Input:
[[144 142 116 131 147 116]
 [132 130 136 139 150 125]]
Output: 139

Input:
[[119 123 120 139 124 129 130]
 [137 141 118 131 124 132 132]
 [138 122 110 128 107 122 135]]
Output: 107

Input:
[[136 156 145 127 132 153]
 [127 113 119 148 105 115]
 [122 131 133 143 123 132]]
Output: 143

Input: [156 119 123 143 101 131]
Output: 143

Input: [117 119 151 133]
Output: 119

Input: [121 112 112 107 128]
Output: 112

Input: [124 139 122 130 132 154]
Output: 130
---
129,130,127,127,127,124
108,109,117,116,149,127
>> 127

143,128,124,120,116,127
121,150,145,123,152,149
129,128,128,128,127,128
>> 152

144,125,121,121
151,145,132,109
>> 121

122,141,139,131,139
148,119,116,127,100
125,138,136,131,134
>> 127

157,136,100,103
110,138,134,134
>> 100

147,111,111,133
139,107,111,139
>> 111

148,125,120,129,100
120,145,142,136,139
>> 129

131,129,122,145
127,129,122,151
138,133,127,148
>> 122

141,157,137,113
130,123,155,105
>> 137
---
[[122 124 126 128 128 114 130 124 110 130 116 126 143 124]
 [143 120 129 135 118 140 133 117 120 117 122 117 125 116]
 [139 133 116 125 127 110 136 144 143 126 128 142 134 133]
 [135 113 140 119 125 123 124 138 112 126 127 136 128 127]
 [129 121 136 139 139 138 124 115 118 143 126 142 130 130]
 [139 133 132 120 132 120 140 132 121 127 126 140 114 130]
 [119 131 130 129 114 128 133 125 117 114 131 134 147 137]
 [129 132 118 121 125 112 140 146 127 122 116 136 133 145]
 [138 118 141 130 127 120 118 137 120 114 139 118 134 150]] out 119

[[117 122 123 117 116 124 113 118 128 126 120 126 121 123 132]
 [129 133 119 119 127 136 131 122 122 130 124 130 139 134 129]
 [136 129 126 119 135 140 134 120 125 124 124 131 139 124 121]
 [132 124 117 120 112 110 112 123 126 130 129 126 121 124 126]
 [112 127 123 139 141 146 135 124 113 126 125 127 127 129 129]
 [132 136 126 121 124 124 129 124 124 132 131 131 139 129 121]
 [134 125 134 130 127 120 130 133 130 124 139 132 127 136 132]
 [119 115 124 120 131 126 128 118 126 129 134 125 126 130 141]
 [127 135 136 130 136 152 129 123 128 125 123 131 125 128 126]
 [128 121 119 124 129 125 133 126 119 119 124 136 148 129 123]
 [135 141 122 118 114 129 132 136 127 130 129 145 147 133 117]] out 127

[[127 121 123 138 106 137 123 137]
 [128 123 140 127 131 125 130 142]
 [126 137 123 123 140 122 133 118]
 [134 135 125 126 137 124 127 122]
 [116 124 145 123 123 111 124 152]
 [121 124 147 121 128 111 130 150]
 [116 117 137 118 134 102 128 133]
 [119 120 137 108 123 108 125 135]
 [138 127 114 126 133 135 125 110]
 [145 126 138 137 137 126 134 129]
 [106 123 132 122 119 119 132 136]
 [146 130 126 130 131 125 126 123]] out 145

[[120 127 120 133 133 114 130 129 145 119]
 [141 114 131 116 118 140 137 130 118 129]
 [119 146 132 140 137 126 114 125 121 135]
 [117 136 121 138 136 114 124 128 143 121]
 [129 141 137 132 130 139 117 125 108 140]
 [135 132 138 125 125 142 122 126 106 140]
 [117 145 127 141 138 120 115 125 131 130]
 [116 142 123 140 138 116 118 126 139 124]
 [124 120 120 126 129 115 134 130 146 118]
 [139 123 137 120 121 143 129 128 107 139]
 [123 145 135 137 134 134 115 125 113 139]
 [140 117 135 117 119 143 134 130 111 135]] out 139

[[131 133 122 137 136 132 140 128 126 128 132 133]
 [134 126 117 137 120 125 128 131 121 116 126 119]
 [119 128 118 119 128 125 126 140 119 126 121 130]
 [116 134 136 115 127 135 116 139 128 136 131 153]
 [136 122 125 134 130 117 125 133 123 113 111 133]
 [124 139 132 126 120 134 127 127 123 118 131 125]
 [128 138 124 128 140 115 119 134 125 123 121 135]
 [133 122 136 134 126 124 137 133 130 132 120 128]
 [122 132 137 118 116 144 129 122 118 118 120 130]] out 128

[[113 137 141 120 144 106 103 154 116 132 142 148]
 [129 125 126 108 136 117 112 131 119 134 125 132]
 [134 150 154 139 143 122 124 137 135 140 141 120]
 [107 104 117 113 123 129 130 125 118 117 146 117]
 [126 124 125 130 118 123 135 120 123 147 135 125]
 [130 138 144 134 148 104 132 150 144 127 125 131]
 [123 147 150 137 125 129 128 126 108 102 126 146]] out 126

[[136 131 126 124 139 123 122 130 135 130]
 [127 126 115 137 132 136 120 134 116 126]
 [126 120 120 120 104 134 114 141 132 128]
 [129 109 121 143 147 135 136 127 133 129]
 [116 123 124 103 124 122 116 141 122 116]
 [128 125 125 131 132 117 138 132 146 146]] out 129

[[130 131 120 123 106 126 128 134 123 131 128]
 [135 124 130 120 126 121 125 125 127 136 141]
 [131 128 122 121 107 127 123 127 121 127 125]
 [128 127 122 122 109 124 125 126 123 129 124]
 [134 129 125 127 110 126 127 128 123 124 123]
 [134 121 139 119 129 122 128 126 126 139 144]] out 128
---
[131 154 149 133] result: 131, 133

[127 157 127 126 128] result: 127, 128

[[124 145 130 134 128 133]
 [151 131 113 154 139 131]] result: 124, 131

[102 106 100 142 129] result: 102, 129

[153 143 133 130 128 123 137] result: 153, 137

[134 129 129 134 118 106 138] result: 134, 138
---
array([[ 99, 148, 121, 103],
       [113, 140, 119, 105]]) result: 113

array([126, 152, 117, 107, 144, 130, 109]) result: 144

array([[125, 123, 150, 112, 113],
       [108, 105, 124, 128, 145],
       [113, 111, 128, 125, 126]]) result: 113

array([[134, 129, 141, 135, 116, 127],
       [138, 127, 152, 146, 112, 130]]) result: 116

array([131, 128, 112, 102, 133]) result: 133

array([[113, 126, 138, 138, 135, 128],
       [106, 126, 127, 126, 154, 129]]) result: 135

array([[129, 134, 140, 156],
       [122, 133, 140, 131]]) result: 122

array([154, 145, 123, 144, 147]) result: 147

array([[130,  99, 110, 127, 138],
       [119, 109, 115, 126, 118],
       [133, 158, 147, 120, 128]]) result: 138
---
147  152  125  151
128  128  128  128
128  128  128  128
ans = 128

133  146  147  136  142  103  123
113  140  133  141  126  121  140
142  131  134  118  138  127  112
ans = 112

108  115  133  100
133  136  128  122
127  134  136  122
ans = 122

132  129  133  117  102  134
121  122  116  128  121  132
132  129  134  117  103  134
ans = 134

131  106  138  123  117  129  118
104  138  123  129  117  129  118
131  125  123  129  117  129  118
ans = 118

129  132  128  152
128  132  133  133
128  132  133  138
ans = 138

127  137  122  150  104  128  132
126  131  128  136  116  125  137
135  139  119  142  126  133  121
ans = 121
